These are the activations of a small neural network, seen along a few directions. Each row is one input.
In each table, some parts of the input vary, and every possible input appears once, in random order.
Descriptions start from the smaller parts, as in this example, which fits no table here: one of 3 separate values, together with either a single point or one of 11 places around a ring or (one of 6 places along a line, together with one of 8 places around a ring).
Shared parts are said once, and a part with two or three values counts as separate values.
(in the rows, 100 means zero)

Other details of the inputs shift rows strongly along two fixed directions, in all tables alike. That doesn't count.

A family of inputs:
x1: [110, 122, 162, 147, 130, 116,  87, 113, 117,  45,  92]
x2: [ 96, 121,  68,  85, 126,  83,  67, 104,  54, 111, 125]
x3: [102,  87, 175, 150, 136,  69, 113, 145,  96,  58,  79]
x4: [ 94,  84,  80,  97,  84, 133, 154, 102, 163, 121,  82]
x5: [103,  79,  74,  72,  74, 122, 155, 110, 157,  81,  86]
x6: [ 96,  73,  94,  93,  79, 114, 164,  66, 152, 123,  79]
x7: [102, 117, 159, 154, 139, 112,  87, 111, 121,  49,  98]
x8: [ 95,  74,  70,  78,  82, 118, 155, 108, 161,  86,  92]
x9: [126, 108,  91,  78,  96,  86,  52,  88,  57, 115, 135]
x10: [111, 109,  87,  88, 117,  85,  62,  78,  55, 134, 133]
x11: [ 97,  98, 117,  73,  96,  44,  61, 136,  55, 134, 108]
x12: [118,  65,  13,  28,  38, 101, 110,  85, 112, 174, 133]
x13: [ 89, 128, 161, 166, 145, 107, 101,  95, 111,  64,  76]
x14: [105, 105,  89,  90,  94,  85,  55,  74,  43, 127, 114]
x15: [ 91, 126,  67,  91, 118,  76,  70,  96,  49, 114, 112]
x16: [ 81,  75,  76,  85,  74, 122, 157,  96, 145,  90,  63]
x17: [110, 108,  93,  85,  88,  88,  54,  82,  47, 119, 128]
x18: [ 87, 119, 164, 162, 130, 116,  91,  99, 105,  53,  69]
x19: [102, 124,  82,  99,  86,  99,  49, 109,  53, 118, 119]
x20: [ 86,  79,  79,  79,  67, 124, 157, 104, 147,  83,  77]
Description of these inputs: either one of 2 separate values or (one of 3 separate values, together with one of 6 places around a ring).
Question: Which other rows does x16 become when the choice among 3 separate values takes its other values? List them by row number.
Answer: x14, x18
Question: Which other rows does x8 become when the place on the ring of 6 takes its other values? List them by row number.
Answer: x2, x5, x15, x16, x20

A family of inputs:
x21: [116,  74,  63,  54,  59,  90, 113, 121, 114, 145, 114]
x22: [100,  90,  40,  55,  68, 115, 115,  69, 107, 130, 113]
x23: [ 98, 124,  79,  92, 115,  93,  55,  72,  48, 107, 119]
x24: [ 78, 114,  68, 104, 111, 115, 132, 171, 137,  39,  78]
x25: [109, 105,  98,  93,  93,  72,  51, 121,  49, 111, 118]
x26: [112, 122,  86, 103, 104, 103,  44,  87,  60, 115, 129]
x27: [113, 124,  85,  88, 102, 104,  47,  77,  55,  98, 131]
x28: [103, 130,  82, 108, 115,  92,  56,  86,  53, 128, 118]
x29: [100,  93, 113, 110, 113, 123, 131,  73, 139,  83,  98]
x30: [ 99,  87,  38,  64,  71, 112, 117,  71, 105, 138, 106]
x31: [ 94,  80, 124,  94,  99,  93, 136, 106, 128,  78,  85]
x32: [106,  99, 116, 121,  98, 129, 119,  84, 145,  89,  93]
x33: [ 98,  71,  53,  55,  66,  81, 123, 109,  99, 141,  98]
x34: [ 91,  83, 124, 112, 100,  95, 137, 120, 126,  97,  72]
x35: [ 85,  86, 124, 107,  88, 100, 130, 117, 125,  89,  70]
x36: [103,  80, 128,  94,  88, 103, 127, 113, 130,  74,  87]
x37: [ 99, 113, 163, 137, 153,  67,  79, 115,  77,  72,  98]
x38: [ 95,  94, 111, 114, 115, 122, 131,  74, 136,  87,  87]
x39: [121, 124,  88,  95, 110,  99,  48,  84,  64, 114, 138]
x40: [ 92, 113, 160, 130, 145,  71,  77, 109,  68,  57,  91]
x41: [104,  82, 129, 110,  91,  99, 125, 123, 139,  94,  85]
x42: [ 92,  81,  54,  59,  56,  87, 121, 115,  96, 143,  86]
x43: [105, 109,  99,  88,  92,  73,  49, 120,  49, 108, 115]
x44: [ 87, 103, 111, 117,  95, 130, 124,  78, 131,  84,  77]
x45: [ 92,  86, 127, 115,  97,  96, 132, 124, 134, 103,  76]
x46: [110,  94, 118, 110, 102, 132, 122,  80, 142,  79, 100]
x47: [ 82, 161,  92, 144, 161, 124,  68, 137,  86,   8, 101]
x48: [110, 106,  97,  87, 115,  59,  63, 116,  54, 122, 129]
x49: [111, 122,  83, 102,  99, 102,  45,  82,  55, 107, 126]
x50: [102,  91,  40,  66,  77, 109, 116,  77, 113, 150, 109]
x51: [109,  93, 115, 109,  96, 131, 123,  75, 136,  71,  97]
x52: [ 87, 103, 109, 117,  99, 126, 130,  75, 126,  82,  73]
x53: [ 94, 103, 115, 125, 103, 126, 126,  85, 140,  98,  84]
x54: [111, 123,  83,  96, 121,  89,  56,  77,  60, 118, 137]
x55: [ 97,  93,  38,  72,  63, 116, 117,  78, 101, 143,  98]
x56: [ 94,  77,  56,  65,  53,  90, 117, 120, 100, 147,  93]
x57: [ 98, 110,  99,  98, 104,  70,  57, 127,  48, 128, 113]
x58: [ 95, 132, 151, 154, 151, 104,  72,  83,  75,  67,  96]
x59: [102, 109, 165, 131, 150,  71,  78, 114,  76,  63, 108]
x60: [108,  77, 131, 100,  95, 102, 128, 119, 136,  84,  93]
x61: [103,  70,  55,  52,  64,  82, 123, 108, 102, 137, 109]
x62: [ 91,  99, 112, 122,  96, 128, 126,  80, 131,  87,  80]
x63: [ 91, 100, 114, 123, 102, 130, 125,  85, 136,  94,  83]
x64: [107,  76, 129,  99,  90, 101, 129, 114, 130,  77,  90]
x65: [102,  79, 129, 108,  90, 102, 124, 122, 135,  90,  84]
x66: [102, 132, 152, 145, 135, 113,  59,  79,  80,  48, 102]
x67: [ 93,  86, 125, 114, 102,  92, 138, 121, 129, 101,  73]
x68: [104,  86,  40,  60,  69, 113, 116,  70, 107, 133, 117]
x69: [102, 104,  95,  88, 116,  61,  62, 116,  48, 122, 117]
x70: [ 99, 109,  93,  96, 103,  64,  63, 118,  39, 120, 106]
Question: What is each input in this table made of?
Answer: one of 2 separate values, together with either a single point or (one of 4 places along a line, together with one of 6 places around a ring)
Question: The inputs of x48 and x54 match in every part but the choice among 2 separate values. If x43 is changed in the same way as x48 into x54, which row does it become?
Answer: x66
Question: The inputs of x29 and x59 match in every part but the choice among 2 separate values. If x32 is changed in the same way as x29 into x59, which row does it become?
Answer: x41
Question: A walk changes only the place on the ring of 6. It starts at x36 and steps to x31. List the rest of the walk in order.
Answer: x40, x42, x35, x43
Question: Which other rows does x58 become when the choice among 2 separate values takes its other values? List them by row number.
Answer: x34

A family of inputs:
x71: [ 94,  57,  89,  83,  68, 117, 177, 112, 177,  93,  79]
x72: [111, 123, 114, 108, 114,  64,  30, 113,  17, 115, 125]
x73: [ 92,  70,  86,  87,  69, 115, 180, 115, 175,  99,  66]
x74: [ 96,  75,  85,  83,  71, 144, 171,  59, 179,  96,  78]
x75: [ 92,  83,  24,  45,  63,  84, 102, 114,  81, 170, 109]
x76: [ 83,  60,  93,  90,  65, 119, 172, 112, 173, 109,  58]
x77: [ 99,  99, 166, 142, 134,  97, 100, 116, 113,  39,  87]
x78: [107,  83,  32,  35,  53,  79,  96, 107,  86, 166, 123]
x79: [102,  72,  85, 102,  69, 148, 169,  72, 181, 111,  78]
x80: [111, 153,  94, 121, 133,  97,  23,  90,  35,  95, 133]
x81: [104, 121, 167, 151, 142, 126,  95,  73, 127,  47,  97]
x82: [ 82, 107, 169, 149, 141,  91, 109, 112, 113,  54,  77]
x83: [ 94, 112, 161, 142, 147,  94, 114, 117, 112,  46,  79]
x84: [ 99, 104, 174, 132, 145,  90, 107, 105, 113,  53,  89]
x85: [ 97, 115, 162, 156, 142, 121, 108,  62, 113,  45,  84]
x86: [110,  80,  34,  35,  48,  83,  89, 109,  86, 166, 118]
x87: [109, 123, 108, 108, 123,  56,  35, 108,  19, 116, 128]
x88: [106,  96,  10,  47,  61, 115,  89,  72,  81, 143, 128]
x89: [108, 135,  99, 105, 123,  62,  23, 124,  20, 103, 122]
x90: [ 99, 101, 170, 140, 130, 101, 101, 118, 111,  39,  90]
x91: [110,  83,  38,  34,  43,  87,  91, 111,  84, 165, 120]
x92: [ 84, 107, 175, 148, 132, 100, 105, 116, 110,  53,  74]
x93: [ 97,  55,  97,  88,  73, 114, 184, 103, 169, 112,  68]
x94: [ 88,  79,  79, 100,  72, 151, 167,  79, 183, 108,  74]
x95: [109, 123,  97,  97, 134,  61,  26, 118,  16, 100, 140]
x96: [112, 120, 110, 109, 118,  60,  28, 111,  19, 116, 123]
x97: [103, 108,   9,  52,  62, 114,  94,  76,  82, 146, 116]
x98: [107, 138, 103, 104, 119,  66,  25, 126,  18, 102, 124]
x99: [ 82, 121, 157, 155, 145, 124, 108,  68, 116,  42,  79]
x100: [112,  97,  12,  53,  60, 120,  82,  84,  90, 151, 134]
Question: The inputs of x79 and x80 match in every part but one. If x72 is changed in the same way as x79 into x80, which row does it become?
Answer: x98
Question: What is each input in this table made of?
Answer: one of 5 places around a ring, together with either one of 2 separate values or one of 4 places along a line
Question: Which other rows does x92 become when the place on the line of 4 takes its other values? List them by row number.
Answer: x75, x76, x82
Question: List by row number the other rows that have the place on the ring of 5 in common with x84.
Answer: x74, x78, x81, x86, x91
Question: Which other rows does x85 become when the choice among 2 separate values takes its other values? List them by row number.
Answer: x79
